A small network was shown many inputs. Here are its activations along a few directions, one row for each input.
Each table varies a few parts of the input and shows all the possible inputs, shuffled.
Descriptions start from the smaller parts, as in this example, which fits no table here: one of 4 places along a line, together with either a single point or one of 9 places around a ring or (one of 3 separate values, together with one of 5 places around a ring).
Shared parts are said once, and a part with two or three values counts as separate values.
(in the rows, 128 means zero)

Other details of the inputs shift rows strongly along two fixed directions, in all tables alike. That doesn't count.

A family of inputs:
x1: [164  81 104 130 160 134 140 174 169 168 136 163  76]
x2: [173 167  64 112 141  90 146 216 168 153  74 139 101]
x3: [119 213 118  94 102 123  97 127 133  76  58 141 183]
x4: [100  99 168 165 152 206  82  81 110 122 159 158  98]
x5: [106  76 170 148 132 163 140  94 105 154 190 130 102]
x6: [117  45 174 145 156 157 124 103 113 134 176 122  96]
x7: [ 63 132 151 124  93 117 140  85  76 100 146  99 190]
x8: [187 140  76 143 213 166  83 180 201 165 128 194  38]
x9: [170 186  90 111 145 133 105 173 189 116  52 172 127]
x10: [ 64 125 160 122  92 117 135  96  75 108 149 110 176]
x11: [102 184 102  94  91  88 160 125 113  91  96  97 189]
x12: [174  98 108 146 160 133 138 170 168 185 134 154  57]
x13: [130  75 167 173 141 151 130  91 109 147 176 122  89]
x14: [ 70 116 188 107  83 111 127  86  70  83 139 100 189]
x15: [181 159  87 111 127  85 140 177 170 155  72 129 119]
x16: [129  72 172 173 127 150 129  89 110 150 173 136 100]
x17: [115  51 179 136 140 151 121 108 115 145 169 137 104]
x18: [171 146  68  95 146  93 152 193 172 127  77 129 118]
x19: [114 189 121  98  87  89 154 126 108 105  95  96 198]
x20: [158  83  99 142 174 137 142 170 166 179 142 154  79]
x21: [110 193  87  92  87  79 152 144 108  86  81 100 188]
x22: [ 76 121 161 110  82 120 137  89  73  89 144 110 185]
x23: [127  75 170 165 139 158 130  91 108 164 180 124 104]
x24: [187 157  77 135 134  80 143 170 170 129  74 123 107]
x25: [109  55 167 144 135 150 117 106 100 145 173 134 111]
x26: [109 155 136  90  91  86 145 126 110  79  90 104 204]
x27: [115  88 134 155 154 201  69 106 150 142 172 141  79]
x28: [176  96 106 148 167 141 138 166 160 186 139 147  66]
x29: [116 164 105  87 101  89 146 149 109  88  91 105 178]
x30: [175  92  99 141 183 146 149 183 170 174 146 142  40]
x31: [ 80 160 178 134 109 173 101  61  93  75 127 132 191]
x32: [ 90  94 166 148 131 200  68  82 132 130 185 137 108]
x33: [133  72 156 186 139 146 115 103 101 142 177 127  83]
x34: [115  80 166 159 132 153 123 111 101 160 177 128  89]
x35: [132 180 126 123  74  73 141 119 117  91  86 110 187]
x36: [ 96  63 167 151 137 155 136  95 113 155 186 138 109]
x37: [ 79 181 175 125 122 159 101  56  99  72 152 131 198]
x38: [ 72 170 179 126 105 166 104  54  91  62 125 114 187]
x39: [108  78 169 156 133 160 136  97 106 162 187 134  98]
x40: [169 208  75 108 171 123 104 166 191 105  85 160 121]
x41: [101 119 164 150 160 185  73  84 125 135 182 175  99]
x42: [ 95  90 169 147 129 202  79  76 140 132 188 143 116]
x43: [160  96  98 136 158 137 145 173 168 180 137 160  67]
x44: [179 144  69  92 154  82 135 213 170 129  60 128 109]
x45: [125  77 155 161 142 154 118  94  96 163 176 120  84]
x46: [166  97  87 136 164 131 136 194 166 178 130 162  51]
x47: [ 90 134 175 151  73 110 124  76  71  92 145 106 179]
x48: [ 75 146 166 127  88 121 147  67  72  98 146  81 183]
x49: [113  88 160 149 148 210  82  88 146 140 187 139 108]
x50: [105 173 106  94 102  82 152 125 117  94  92  94 192]
x51: [116 161 111  88  98  84 146 124 113  88  83 100 186]
x52: [186  95 102 157 167 123 123 182 166 182 125 157  46]
x53: [166 169  64  98 130  88 153 210 166 144  80 137 107]
x54: [187 160  85 122 131  85 143 172 163 138  71 126 130]
x55: [105  69 162 153 140 167 141  97 106 154 194 134 111]
x56: [171 107  82 149 173 129 136 190 162 176 129 145  48]
x57: [116 161 118  85  84  81 142 123 117  92  81 112 196]
x58: [137 184 108 117  93  74 137 135 110  93  77  98 170]
x59: [170 184  62 102 146 135  98 188 216 121  76 136 111]
x60: [119  50 166 142 145 158 129  96 108 149 178 134 116]
x61: [120 166 100  86 103  78 136 144 110  94  78 102 184]
x62: [184 165  74 114 138  87 150 180 170 142  69 118 107]
x63: [125 187 113 101  97  85 150 125 114 101  88  87 176]
x64: [ 65 173 186 122 111 159  94  44  97  80 161 139 191]
x65: [122 197  99 100  88  77 144 137 104  98  77  93 177]
x66: [199  91 109 165 167 128 128 170 170 178 133 155  56]
x67: [174 172  51  99 142  89 153 210 165 140  74 126 104]
x68: [116 186 113  93  89  94 163 133 112 100  97 102 193]
x69: [ 86 143 174 125  73 108 128  77  70 108 141  96 177]
x70: [109  57 164 145 141 163 136  98 106 144 187 133 123]
Each input here is: one of 5 places around a ring, together with either one of 3 separate values or one of 11 places along a line.
The inputs of x33 and x24 match in every part but the place on the ring of 5. If x8 is changed in the same way as x33 into x24, which row does it become?
Answer: x40
The inputs of x17 and x26 match in every part but the place on the ring of 5. If x15 is changed in the same way as x17 into x26, which row does it become?
Answer: x23
Which other rows does x16 become when the place on the ring of 5 takes its other values? List them by row number.
Answer: x13, x52, x54, x58
Start at x21 and move only the place on the ring of 5, one step at a time. The first step leads to x11. Which rows follow, in order?
Answer: x55, x43, x46

A family of inputs:
x71: [ 93 122 168 153 115 166  98  69  95 119 171 117 133]
x72: [117  58 141 140 155 161 122 135 124 159 181 137  77]
x73: [130 102 146 160 155 170  96 114 132 148 165 142  81]
x74: [154 154  79  82 132  86 151 195 162 121  61 138 146]
x75: [109 102 179 162 116 144 121  72  80 119 158 123 132]
x76: [162  74 112 125 166 143 139 166 174 169 146 155  83]
x77: [123 175  84  82  97  86 140 164 135 105  81 104 171]
x78: [107 112 173 160 100 149 117  69  88 136 165 105 124]
x79: [114  78 140 145 164 179 100 121 134 151 181 150  78]
x80: [106 112 166 131  96 115 146  85  97 113 149 107 173]
x81: [193 129  92 142 182 140 116 183 200 164 104 171  70]
x82: [194 192  58 112 130  72 130 197 171 132  50 126 115]
x83: [105  97 162 142 109 125 140 103  85 117 148 117 140]
x84: [ 96 242 110 101  89  80 178 112  83 111 122  98 195]
x85: [ 81 112 172 133  92 113 138  78  65  97 152  95 168]
x86: [142 107 135 156 163 159 103 126 143 142 149 150  79]
x87: [107 175 102  80  84  95 144 147 126 105  89  97 180]
x88: [121 136 124 122 102  94 139 132 106 117 117 101 147]
x89: [114 162 116  80 101  90 150 144 130  95  88 112 194]
x90: [204 152  66 131 161  92 129 202 183 152  69 147  72]
x91: [127 192 135 110  77  82 138  93 111  85  86 101 209]
x92: [146 186  68  89 121 112 124 181 178 126  72 132 136]
x93: [198 131  71 120 156  85 153 213 191 159  76 147  94]
x94: [197 180  71 115 139  77 140 194 173 134  43 142 118]
x95: [104 158 133 100 109 128 122 106 134  96 120 126 186]
x96: [106 133 149 120  96  96 149 110  90 101 111 109 176]
x97: [ 74 137 154  97  86 113 142  98  78  78 123 106 200]
x98: [190 105  69 143 160 109 137 205 178 179 112 141  54]
x99: [117  51 146 140 160 159 125 130 123 153 178 143  77]
x100: [106 114 180 150 122 165 110  62 110 118 170 131 147]
x101: [120  82 148 140 162 173 112 118 145 146 166 156 102]
x102: [ 88 146 142 122 127 147 169  82  88 118 168  91 160]
x103: [ 69 161 150 101  93 128 121  87  88  69 120 116 204]
x104: [ 93 123 173 153 109 172 104  68 101 126 169 117 130]
x105: [150  73 163 174 156 157 122 106 130 164 165 147  81]
x106: [189 106  74 142 154 114 141 204 183 185 109 140  52]
x107: [149 196  94 116  95  81 127 141 129 108  72 102 159]
x108: [112  79 138 149 156 182 100 116 134 154 184 147  80]
x109: [132  87 156 167 161 178 104 111 128 144 165 158  80]
x110: [115  74 143 144 167 175 105 119 132 143 175 155  79]
x111: [ 90 184 129  85  95 107 127 111 112  73  86 119 211]
x112: [132  86 161 164 164 177 106 107 130 149 161 159  86]
What do these inputs look like to the network?
Answer: either one of 2 separate values or (one of 5 places around a ring, together with one of 8 places along a line)
Which other rows does x81 become when the place on the line of 8 takes its other values? List them by row number.
Answer: x71, x73, x86, x100, x104, x109, x112
Which other rows belong to the same alternative as x84? List them by row number.
Answer: x102

A family of inputs:
x113: [116 196 132 115  82 127 111 112 138 109 112 117 172]
x114: [ 79  88 157 117 124 122 127 109  85  81 146 121 152]
x115: [165 110 103 167 141 115 113 163 137 162 128 152  51]
x116: [148 135  90 125 116  78 153 192 124 118  70 117 123]
x117: [121 137 125 110  89  77 146 126 114  97 105  81 179]
x118: [144 129 100  79 119  86 126 183 154 124  74 142 141]
x119: [120 112 159 151 133 165  77 108 122 149 158 144  92]
x120: [142 176  74  92 156 122 131 157 173 116 102 145 157]
x121: [105 153 158 146 101 120 150  73  71 137 167 112 138]
x122: [117  60 156 164 120 118 130 134  92 143 160 136  99]
x123: [104 100 137 135 160 189 125 104 134 144 168 152 120]
x124: [176  81 116 146 133 122 148 175 165 179 140 139  88]
x125: [137 188  87  89 146 118 141 167 158 126 100 163 146]
x126: [127 158  79 104 139 128 115 180 151  95  71 153 130]
x127: [ 93 169 157 135 136 148 127  79  93 115 170 114 141]
x128: [ 94 134 131  95  98  85 133 149 108  85  95 133 175]
x129: [ 73  88 161 119 117 135 134 114  82  91 132 123 149]
x130: [ 88 122 151 115 111 180 118  89 119 102 149 126 163]
x131: [171 177  86 122  92  93 137 152 157 141  93 119 124]
x132: [140 177  80  94 136 120 129 161 175 130  97 161 157]
x133: [112 206 118 117 119 119 123 104 127 104 121 105 177]
x134: [221 168 152 166 145  97 126 121 164 100  21 169 154]
x135: [ 88 159 156 143 119 163 121  77 104 127 154 112 151]
x136: [140 160  86  93 123 120 104 165 182 117  85 152 149]
x137: [143 137  94  83 120 111 157 177 169 121  79 126 148]
x138: [105  53 157 118 141 154 121 123 110 136 142 133 105]
x139: [ 81  89 171 110  97 126 124  95 112 113 149 121 166]
x140: [ 89  85 163 100 120 126 118  99  91  96 143 110 158]
x141: [ 90 169 163 138 131 161 132  85  90 126 157 114 138]
x142: [147  99 118 114 177 126 162 174 158 171 144 171  86]
x143: [107 114 153 166 134 160  86 116 114 134 160 152  85]
x144: [133 158  76 101 147 117 108 175 155  86  84 152 135]
x145: [118 164 134 114  98  76 178 133  91 123 120 109 179]
x146: [105 186 126 116  94 130 106 113 132 101  93 101 158]
x147: [105 113 149 168 146 172  95 118 111 130 149 139  81]
x148: [107  84 152 119 171 145 160 115 113 139 181 140 111]
x149: [122 155 118 116 105  80 171 122 107 109 120  92 189]
x150: [142 101 101 134 164 153  96 176 162 137 127 187  79]
x151: [103 142 150 153 103 136 145  68  82 136 157  96 148]
x152: [173 105 101 150 144 133 112 155 138 170 114 128  50]
x153: [166 133 107 145 162 162 105 152 183 155 142 139  73]
x154: [104  72 149 129 155 159 154 114 126 152 164 138 120]
x155: [137  93 152 158 116 137  99 102 102 159 160 127  85]
x156: [119 117 153 155 131 191 107 103 137 147 165 126  95]
x157: [102 111 146 130 171 187 136 110 117 141 173 155 109]
x158: [ 84 116 149 114 122 160  97  81 120  89 153 120 166]
x159: [ 89 114 151 110 129 158  90  89 101  89 147 126 160]
x160: [165 186  81 129 112  86 147 146 148 152  99 125 129]
x161: [102  91 173 132  84 107 125 101  74 124 144 105 157]
x162: [110  54 152 123 147 146 123 114 136 129 166 126 113]
x163: [171 166  82 116 118  83 116 153 135 124  83 105 111]
x164: [139 156  84  88 137 133 104 172 157 111  68 143 138]
x165: [100 151 128  89 106  93 156 126 129 113 114 129 197]
x166: [157 105  98 121 170 171 112 156 188 140 143 160  93]
x167: [109 216 132 114 110 116 133 115 114 116 119 124 164]
x168: [226 168 157 166 138  86 114 125 170 107  36 184 160]
x169: [162 108  95 166 148 128 122 163 130 156 117 137  45]
x170: [121 172 112 133  96  82 125 117  90  85 103  97 147]
x171: [126  58 156 147 127 138 129 126  94 152 146 110 102]
x172: [239 106 163 196 190 124 109 117 178 129  80 190  96]
x173: [ 90 161 160 142 109 150 113  75 109 132 163 125 156]
x174: [ 94 140 164 135 113 160  89  89  96 115 134 109 134]
x175: [105 188 120 125 114 111 101 124 111  77 103 113 153]
x176: [129 121 145 163 145 151 154 100  90 166 173 118  83]
x177: [165  72 110 146 144 125 142 174 157 171 120 120  78]
x178: [156 127 113 148 148 151  88 154 183 166 130 153  70]
x179: [101 191 114  85 136 123 143 116 118  86 120 129 187]
x180: [ 96 110 163 143  93 111 160  88  87 136 165 110 174]
x181: [158 125 105 146 164 152  91 150 182 151 134 138  67]
x182: [104 125 156 147  89 134 121  74  92 123 143  88 136]
x183: [137  67 152 152 128 141 146 117 120 145 178 108 116]
x184: [128 189 109 125 102  91 149  95 106 111 122  91 170]
x185: [104 126 159 147  76 120 113  70  96 127 152 102 140]
x186: [162 142  91 111 102  94 168 177 149 133  81 105 141]
x187: [155 162  92 112 133  84 191 179 124 143  90 114 134]
x188: [165  90 104 152 161 127 169 169 150 184 135 132  88]
x189: [157 107 105 124 154 169 109 162 191 156 140 175  93]
x190: [103  83 153 121 162 155 166 119 108 148 165 142 106]
x191: [107 142 133  82  83 101 147 131 134 102 107 122 192]
x192: [105 161 123  87 101 123  95 127 123  92  96 139 182]
x193: [165 132  93 106 121  71 138 179 135 122  81 106 132]
x194: [159  76 109 114 166 141 141 169 181 149 141 146  90]
x195: [103  54 157 126 139 158 129 117 131 138 152 127 110]
x196: [122 110 151 149 149 166  79 104 120 135 161 127  91]
x197: [129 198 114 119 111  89 161 103  90 109 124  93 156]
x198: [ 97  93 158 147 109 105 136 110  67  97 150 100 150]
x199: [102 152 120  84 121  95 160 120 126  96 115 113 198]
x200: [185 115  98 154 148 134 129 146 164 164 144 125  65]
x201: [136 157  82  94 131 134 113 165 177 111  74 137 142]
x202: [177 107  97 154 151 124 114 145 163 162 135 122  60]
x203: [136 100 146 163 117 162 131  97 116 157 166 110  91]
x204: [129  88 149 151 155 128 172 119  94 153 184 118 106]
x205: [126  59 160 154 112 126 129 119 120 159 166 121 111]
What do these inputs look like to the network?
Answer: one of 3 separate values, together with either a single point or (one of 5 places around a ring, together with one of 6 places along a line)
The inputs of x185 and x182 match in every part but the choice among 3 separate values. If x128 is changed in the same way as x185 into x182, which row does it become?
Answer: x129
The inputs of x145 and x204 match in every part but the choice among 3 separate values. If x143 is changed in the same way as x145 into x204, which row does it become?
Answer: x175
Which other rows does x114 become when the place on the ring of 5 takes its other values? List them by row number.
Answer: x144, x170, x175, x198
Which other rows does x120 become when the choice among 3 separate values takes its other values? List them by row number.
Answer: x123, x132
Which other rows does x176 become when the place on the line of 6 takes its other values? List them by row number.
Answer: x151, x152, x169, x182, x203
Which other rows does x165 become when the choice among 3 separate values takes its other values? List them by row number.
Answer: x154, x199
Which other rows does x155 become when the place on the line of 6 takes its other values? List them by row number.
Answer: x115, x121, x131, x160, x185
